A small network was shown many inputs. Here are its activations along a few directions, one row for each input.
In each table, some parts of the input vary, and every possible input appears once, in random order.
Descriptions start from the smaller parts, as in this example, which fits no table here: one of 4 places along a line, together with either a single point or one of 9 places along a line or (one of 2 separate values, together with one of 5 places around a ring).
Shared parts are said once, and a part with two or three values counts as separate values.
(in the rows, 128 means zero)

Other details of the inputs shift rows strongly along two fixed directions, in all tables alike. That doesn't count.

Rows:
x1: [163 187 128  83 130  79 118 175 185 120 146 122 180 123 135]
x2: [130 144 135 114 126 116  92 144 151 133 134 109 122 114 120]
x3: [102  88 130 169 137 167 146 105  81 141 119 129 114 125 123]
x4: [168 151 134 111 140 104 102 166 174 137 138 101 162 107 133]
x5: [126 141 122 130 139 124 159 150 131 133 128 142 175 118 128]
x6: [133 156 129 114 131 112 135 142 145 126 135 133 149 128 136]
x7: [125 119 125 151 146 142 140 153 121 149 128 122 165  99 125]
x8: [122  62 122 155 114 148 127 101 110 128 112 124  73 148 114]
x9: [179 106 117 109  65  84 130  91 180  83 110 133  72 190 131]
x10: [162  91 122 142  96 125 127 106 148 122 111 120 112 150 124]
x11: [101 125 129 138 155 140 113 146 109 153 130 119 136 100 120]
x12: [118 123 131 133 108 135 139  89 107 113 125 137  90 156 132]
x13: [137 187 141 101 122 105 114 136 157 120 141 123 142 121 140]
x14: [185 154 124 106  88  86 139 129 190 103 125 129 149 153 138]
x15: [119 127 136 137 146 145 115 135 114 154 131 111 134 103 128]
x16: [197 133 130 103  93  86 100 135 196 121 122  97 128 138 134]
x17: [140 182 133 127 179 120 126 211 155 160 153 111 245  62 129]
x18: [158 109 119 104  79  94 125  96 165  90 112 135  72 177 122]
x19: [ 94 112 124 156 138 155 177 114  85 129 120 155 139 132 130]
x20: [ 70 122 133 139 129 155 147 103  80 121 126 150  88 134 122]
x21: [149 160 139  97 104 105  79 129 166 123 132 102 113 120 127]
x22: [ 89 134 130 117 125 130 136 119 104 121 128 142 102 136 119]
x23: [ 91 166 138 140 177 148 163 158  92 145 146 141 191  96 138]
x24: [112 131 133 130 117 136 143 108 113 123 128 139 109 148 133]
x25: [ 92 138 139 143 165 156 112 149  95 159 142 116 143  88 121]
x26: [ 92 124 137 158 177 167 128 149  83 160 138 118 152  81 125]
x27: [128 159 123 120 157 108 142 171 143 132 137 136 190 110 132]
x28: [147  28 102 154  54 121 175  52 125  78  87 159  32 219 113]
x29: [ 55 162 143 144 174 170 150 132  56 146 147 143 148  93 129]
x30: [ 65 108 129 154 172 169 118 143  73 159 131 130 127  88 110]
x31: [ 96 103 119 165 170 158 153 161  93 155 129 133 177  95 111]
x32: [119  80 126 159 128 147 131 111 105 134 118 120  87 134 123]
x33: [ 86  86 117 138 110 138 149  91  93 111 110 155  65 160 112]
x34: [ 83  94 123 143 128 150 150  95  75 120 119 150  78 150 121]
x35: [215 113 105  67 138 149  85 135 165 109 145 158 170 137 154]
x36: [121 175 138 100 115 110 111 122 139 117 137 126 118 131 132]
x37: [121  77 101 114 177 208 155 109  59 112 139 204 156 135 143]
x38: [146 202 139 102 155 104 130 176 164 138 148 123 211  98 145]
x39: [122  90 130 143  99 142 111  85 110 128 115 117  59 151 119]
x40: [ 96 153 135 136 148 143 149 133  97 131 140 139 143 120 137]
x41: [135 200 132  99 169  98 131 193 160 138 152 127 212  92 141]
x42: [112 142 126 124 138 128 141 132 117 132 130 139 137 122 134]
x43: [156 173 132 115 163 102 109 196 172 153 145 103 212  79 131]
x44: [113 110 130 143 143 144 108 126 112 142 128 117 112 111 118]
x45: [ 89  75 122 181 151 171 153 120  73 146 121 134 120 118 113]
x46: [141 140 123  98  93  92 117 113 160 104 121 132  94 156 125]
x47: [149  53 116 160  75 139 142  71 120 107 101 129  63 174 115]
x48: [173 130 135 115  80 108  95  97 170 116 118 102  88 149 138]
x49: [175 126 119 102  83  80 132 114 175  97 117 128 107 174 131]
x50: [142 112 133 135 108 130 113 104 128 129 121 110  93 139 134]
x51: [126 113 111 135 133 118 165 137 126 117 118 151 155 137 117]
x52: [100 143 129 132 148 135 150 134 102 129 132 140 141 119 135]
x53: [109 130 136 129 134 139  97 124 117 139 130 115 108 111 121]
x54: [150 150 138 121 136 117 102 144 148 143 135 101 144 110 138]
x55: [174 132 135 109  83  99  83 103 173 113 122  99  84 150 131]
x56: [ 80 109 132 172 166 174 148 134  69 161 129 128 148  98 122]
x57: [175 131 118 107  88  81 137 124 180 101 119 131 123 167 131]
x58: [172 165 135  86 100  85  71 146 195 124 133  97 126 125 130]
x59: [ 79  96 135 168 154 181 134 111  67 156 126 129 112 113 124]
x60: [143 167 129  99 125  94 118 139 164 116 133 129 139 129 136]
x61: [181 154 130  99  85  83 117 113 182 100 126 118 110 161 143]
x62: [108  80 127 161 130 157 133 107  96 138 119 126  91 133 119]
Description of these inputs: one of 2 separate values, together with either a single point or (one of 5 places along a line, together with one of 6 places along a line).
- The inputs of x13 and x39 match in every part but the choice among 2 separate values. If x33 is changed in the same way as x13 into x39, which row does it become? => x30
- The inputs of x44 and x60 match in every part but the choice among 2 separate values. If x11 is changed in the same way as x44 into x60, which row does it become? => x18
- Change only the choice among 2 separate values in x3. List by row number the other rows that result. => x23
- Change only the choice among 2 separate values in x36. List by row number the other rows that result. => x21

Rows:
x63: [168 142 122 124 133 106 142 159 166 112 137 127 155 119 143]
x64: [ 63 109 150 208 191 201 138 133  33 185 137  90 125  57 133]
x65: [126 185 123 115 126  87 130 142 167 116 135 138 139 130 133]
x66: [162  93 126 107  63 127  54  94 183 124 111 107  45 144 104]
x67: [158 156 125 108 137 107 131 148 161 113 134 131 145 124 154]
x68: [ 90  88 116 129 115 137 166  91  74 124 116 157  58 168 131]
x69: [161 109 116 132  57  77 145 101 171  77 105 126  70 180 121]
x70: [ 66 121 131 143 175 196 140 118  35 150 145 156 147 108 131]
x71: [187  86 126 127  72  98 138  94 192  95 102 130  81 182 136]
x72: [118  60 114 175  96 135 160  92 110 117  93 138 103 155 102]
x73: [113  73 126 167 124 168 152 103  99 135 112 140 128 141 114]
x74: [ 93  92 114 143 143 161 157  97  67 116 130 164  79 141 138]
x75: [ 40 132 131 165 189 192 164 119  55 155 143 172 130 113 128]
x76: [160  77 130 111  97  71  95 119 160 117 112  88  46 179 117]
x77: [112  73 128 131 114 160 156  71  85  97 111 159  60 163 122]
x78: [176 169 115 108 169 116 106 179 173 139 154 133 212  95 146]
x79: [199  80 120  91  71 116 110  79 159  82 108 132  85 180 125]
x80: [ 69  97 120 160 180 180 171 141  44 165 124 149 159 106 126]
x81: [148 128 124 108  52  88 131  75 170  82 107 130  51 197 129]
x82: [150 123 120 115  61  78 132  87 167  79 102 129  61 185 133]
x83: [ 46 119 133 151 163 188 157 117  32 142 131 153 155 101 103]
x84: [140 140 120 118 157 143  65 184 162 159 139 101 158  54 116]
x85: [176 155 133 119 155 121 116 176 178 147 141 116 225  92 137]
x86: [188 101 120 105  68 114 107  78 166  92 111 125  83 189 134]
x87: [164 153 124 106 128 123 101 128 166 128 141 136 156 140 136]
x88: [173 143 116  93 132 118 106 148 147 118 143 133 159 119 147]
x89: [122 200 151  83 147 122 125 149 139 121 148 131 172 104 132]
x90: [103  89 152 187 136 187 122  85  70 161 118  88  65 109 132]
x91: [ 79  83 117 175 176 177 182 152  48 166 128 143 170 103 116]
x92: [ 40 117 128 159 187 169 187 144  42 161 127 155 141 107 133]
x93: [139  50 105 154 119 161 146  87  91 109 109 147  87 159 130]
x94: [ 27 142 166 205 167 191 134 118  28 193 138  94 116  69 123]
x95: [104 217 141  87 138 106 118 151 137 131 157 133 164 108 141]
x96: [104 210 135  98 144  96 122 161 133 121 150 132 166 100 142]
x97: [ 62 116 121 156 126 151 160  89  88 126 126 163  79 156 119]
x98: [151 164 140 109 187  94  76 198 165 138 154  80 170  84 133]
x99: [178 137 128 102 134 128 106 137 156 123 134 125 166 126 151]
x100: [119  63 111 173  99 140 159  94  92 107 103 138  95 156 108]
x101: [172 103 105 122  69  91 115  87 172  91 105 137  81 184 120]
x102: [139 164 130  93 144 109  69 198 178 179 138  90 168  64 114]
x103: [153 149 129 130 109 105 126 138 174 132 124 117 175 127 112]
x104: [139 189 142  79 123 111 110 127 149 117 150 135 131 135 150]
x105: [ 94 101 127 133 142 168 146  90  72 120 130 163  81 144 144]
x106: [122  66 112 156 145 178 136  93  90 132 122 162 107 149 132]
x107: [150 199 135  98 172 113 113 171 178 139 156 140 188 102 159]
x108: [171  91 119 119  69  74 158 113 185 113 100 124  88 184 127]
x109: [195  93 116  91  78 119 104  84 153  93 119 134  79 182 142]
x110: [186 114 116 133 130 113 130 153 175 128 126 121 182 116 127]
x111: [179 129 119  94 128 116 115 144 151 108 133 130 166 117 129]
x112: [124 185 126 103 162  99 141 177 156 152 145 138 176 112 144]
x113: [185  84 103 110  79  94 128  99 170 113 107 137  86 191 127]
x114: [157 131 128 106 129 140  50 152 179 152 132 102 127  83 118]
x115: [216  66 103 126  76 106 124 103 173  88 113 123 100 173 129]
x116: [183  85 111  91  68  92 130  97 156 100 103 130  88 183 117]
x117: [ 21 106 143 184 202 155 126 151  35 159 135 113 119  89 105]
x118: [173 106 130 123  62  95 138  91 190  97 105 127  79 186 126]
x119: [156 118 124 122  52  90 140  91 174  85 111 129  68 185 121]
x120: [ 95  78 118 144 139 161 169  95  69 105 118 161  84 139 120]
x121: [119 196 163 154 135 105  95 156 134 167 142  61 151  71 140]
x122: [141 169 123  98 115 102 108 140 139 114 135 130 153 122 134]
x123: [152 196 161 123 141  95  98 178 159 187 144  50 168  75 148]
x124: [ 45 110 125 163 168 180 163 126  27 136 124 155 156  93 102]
x125: [171 123 120 121 121  97 143 160 172 145 120 114 181 128 121]
x126: [ 35 115 128 148 184 170 192 138  30 151 128 161 138 101 113]
x127: [140 168 124  89 147 112 122 170 130 148 145 130 184 108 143]
x128: [ 39 111 150 169 205 181 116 144  42 163 145 114 114  96 111]
x129: [184 100 107 116  88  94 127  91 184  90 116 147  64 186 143]
x130: [150 173 150 101 183 103  67 189 166 142 157  82 167  89 137]
x131: [ 22 103 129 180 172 190 106 149  51 181 126 128 124  51  94]
x132: [123 164 148 115 137  84  75 153 157 135 145  86 117 126 115]
x133: [ 76 102 129 133  91 142 160  67  82  97 111 155  56 167 105]
x134: [124 200 147  99 151 123 124 153 148 130 146 126 172 110 150]
x135: [177 107 127 118  59 101 134  88 176  83 112 129  65 189 131]
x136: [121  71 127 127 100 163 136  68  83 104 112 147  85 166 112]
x137: [ 93  79 120 159 132 140 190 124  81 135 116 144 103 146 124]
x138: [150 168 138 119 156 124 135 174 157 130 144 128 183  99 150]
x139: [ 61  88 127 157 117 176  91 110  91 161 117 126  69 103  91]
x140: [123 191 134  93 137 120 106 149 128 136 153 128 182 108 136]
x141: [119 184 134 135 140  88 150 176 165 134 133 119 192  97 123]
x142: [165 139 126 128 132  99 145 158 180 123 128 125 164 120 138]
x143: [130 183 134 110 137 120 114 148 142 135 141 121 188 110 134]
x144: [125 208 143 118 134  89 139 178 183 141 143 116 202  99 126]
x145: [ 78  92 122 143  98 133 165  76  78  90 104 155  60 158 105]
x146: [174 140 128 118 119 125 115 142 159 122 137 118 170 128 130]
x147: [145 196 130 106 142 100 110 174 158 128 138 115 206  95 138]
x148: [139 170 131 126 134 120 125 162 147 136 143 118 200 103 123]
x149: [135 200 171 137 141 137  87 147 138 174 149  63 148  76 143]
x150: [ 88  95 116 158 125 163 143  89  84 132 121 155 104 153 115]
x151: [113  71 125 147 117 161 155  75  92 105 108 155  57 169 141]
x152: [182 160 131 112 157 126 112 180 165 138 150 117 220  91 144]
- What is each input in this table made of? => one of 6 places around a ring, together with either one of 3 separate values or (one of 2 separate values, together with one of 6 places along a line)
- The inputs of x110 and x72 match in every part but the place on the ring of 6. If x93 is changed in the same way as x110 into x72, which row does it become? => x147
- The inputs of x139 and x114 match in every part but the place on the ring of 6. If x83 is changed in the same way as x139 into x114, which row does it become? => x79
- Change only the choice among 2 separate values in x151. List by row number the other rows that result. => x99
- Change only the place on the ring of 6 in x119. List by row number the other rows that result. => x63, x69, x135, x137, x138

Rows:
x153: [ 79  98 133 156 129 161 124  87  69 130 114 115  70 136 124]
x154: [142  35 122 155  89 141 116  85 118 122 111 104  39 166 105]
x155: [240 180 118  58  92  54 100 163 246  98 131 120 178 133 147]
x156: [ 91 175 144 125 183 157 100 179 109 177 156 109 193  54 125]
x157: [140 164 145 105  92  99 104 116 166 125 133 101  90 139 133]
x158: [236 194 122  50  88  51  96 164 251  99 135 120 180 147 145]
x159: [122 206 149  91 123  83  97 156 170 130 146  90 147 104 131]
x160: [171  56 111 142  89 133 153  92 146 109 102 141 105 168 123]
x161: [214  38 102 117  47  89 134  65 177  76  86 135  48 224 132]
x162: [ 66 128 142 157 181 170 111 140  80 157 126 128 132  86 127]
x163: [ 84  53 112 166  87 153 196  43  64  99 101 184  28 202 122]
x164: [140 103 126 145 117 137 102 119 124 144 127 113  90 125 120]
x165: [ 31 192 132 139 208 154 184 176  60 149 160 156 218  75 134]
x166: [ 50  87 119 167 164 193 187 100  21 127 124 176 125 136 119]
x167: [159 166 139 131 152 111  80 181 171 159 139  88 200  77 132]
x168: [ 81 172 131 142 205 160 163 183  78 145 155 167 205  76 129]
- What is each input in this table made of? => one of 2 separate values, together with one of 8 places along a line
- The inputs of x154 and x153 match in every part but the place on the line of 8. If x161 is changed in the same way as x154 into x153, which row does it become? => x166
- Change only the choice among 2 separate values in x163. List by row number the other rows that result. => x157
- Change only the choice among 2 separate values in x165. List by row number the other rows that result. => x159
